Each row below holds a small network's activations on one input, seen along a few directions.
Each table varies a few parts of the input and shows all the possible inputs, shuffled.
A made-up example of a description, with smaller parts first: one of 2 separate values, together with either a single point or one of 11 places around a ring or (one of 4 places along a line, together with one of 8 places around a ring).
Shared parts are said once, and a part with two or three values counts as separate values.
In the rows, zero is written as 128.

Rows:
R1: [ 55 134 135 135 100 139 125 158 185 161 194 121]
R2: [148 147 100 153  27 111 121 115 125  52 128  89]
R3: [146 101 156 122  53  90 112 156  49  87  73 136]
R4: [108 211 198 105 170 129 154 101 133 135 128  72]
R5: [ 99 134 180 149 172 155 120  92 125 190  86 161]
R6: [ 89 167 137 150 133 166 127  50 167 168 133 142]
R7: [ 49 110 151 132 125 138 132 170 184 159 167 111]
R8: [196  63 130  93  98 137 190 151  85 124 115 190]
R9: [112 234 181 110 147 136 149  92 135 133 151  81]
R10: [161  96 163 131  61 100  97 139 109  69  88  99]
R11: [123 199 222 113 181 131 138 115 117 145 126  83]
R12: [ 84 141 156 147 161 161 133  59 166 168 106 131]
R13: [100  86  70 137 157 121  96 197  65 214 130 119]
R14: [103 238 160 134 148 154 161  84 124 113 171  74]
R15: [ 62  99 172 144 137 142 117 187 166 166 162 123]
R16: [100 129 181 158 172 164 116  74 149 178 104 143]
R17: [113  84  73 130 167 131  81 192 101 203 131  99]
R18: [ 47 140 116 157 101 156 135 152 173 142 216 115]
R19: [109 111  42 133 131 124  86 145 149 190 184  81]
R20: [ 80 174 115 177 135 183 141  44 156 148 154 135]
R21: [203 107  94 102  72 149 187 119 167 102 149 153]
R22: [199  75 111  97  98 149 194 126 163  97 128 144]
R23: [151 109 139 122  49  97 112 127 127  63  89  87]
R24: [158 102 158 115  60 104  98 154  84  72  70 120]
R25: [211  60 135 106 109 153 177 136 144 105 127 155]
R26: [156 139 121 127  26 102 107 121 132  67 109  97]
R27: [117  77  78 142 167 129  77 172 128 195 153  81]
R28: [173 162  40 145 141  93 122  83 143  36 130 162]
R29: [209  65 131  88 107 156 177 151 118 108 110 174]
R30: [ 49 107 165 140 128 125 136 210 106 189 142 160]
R31: [179 152  61 118 138  84 107  88 150  48 112 169]
R32: [111 207 216 110 171 113 154 139  60 166 112 119]
R33: [ 88 133 177 155 161 137 134  97  87 203  92 183]
R34: [194 116  72 129  74 159 201 113 161  88 165 146]
R35: [106  87  56 132 156 122  92 156 147 189 157  69]
R36: [174 120  77 112 166  80 112  91 144  41  91 160]
R37: [181 114  99 101 177  89  95 118  95  49  75 193]
R38: [122 207 218 103 180 128 141 135  93 154 107 100]
R39: [185 107 103 120 178  84  95 102 125  47  91 173]
R40: [102 118  24 157 133 142  96 139 138 172 203  75]
R41: [ 60 105 168 134 138 140 120 207 142 177 141 140]
R42: [168 112  97 109 168  73 110 120  56  66  77 210]
Q: Describe the family of inputs behind these rows.
A: one of 6 places along a line, together with either one of 3 separate values or one of 4 places along a line
Q: The inputs of R2 and R24 match in every part but the place on the line of 6. If R18 is changed in the same way as R2 into R24, which row does it become?
A: R41
Q: The inputs of R37 and R39 match in every part but the place on the line of 6. If R29 is changed in the same way as R37 into R39, which row does it become?
A: R25
Q: Start at R14 and move only the place on the line of 4, one step at a time. The first step leads to R20. Which rows follow, in order?
A: R18, R40
Q: Start at R40 and move only the place on the line of 6, one step at a time. The first step leads to R19. Which rows follow, in order?
A: R35, R27, R17, R13
Q: Which other rows agree with R23 in the place on the line of 6? List them by row number.
A: R4, R7, R12, R22, R35, R36
Q: Change only the choice among 3 separate values in R3. List by row number the other rows that result.
A: R8, R42
Q: Change only the place on the line of 4 in R27. List by row number the other rows that result.
A: R11, R15, R16

Rows:
R43: [147  86  71 142 214 123 102  83 121 135  90 221]
R44: [158  80 162 109  63 100 141 157 139  40  92 182]
R45: [179 194 115 117 156 128 152  78 148  47 154 102]
R46: [130  88 122 105 137 169 179 194 139 213 185 137]
R47: [175 115 128 138  43 128 145 112  80  75  98 145]
R48: [ 67 174 218 144 150 136  89 112 130 175 107  86]
R49: [ 83 170 222 116 189 121 136 158  57 179  96 125]
R50: [ 38 200  97 163 122 133 113 101 169 158 188 105]
R51: [ 74  81 120 162 107 182 135 137 188 187 175  93]
R52: [148  75  32 121 114  67  50 200  92 110 127  79]
R53: [208 144 121  90 112 121 167  75 143  89  96 134]
Q: Describe the family of inputs behind these rows.
A: either one of 2 separate values or one of 4 places along a line or one of 5 places along a line
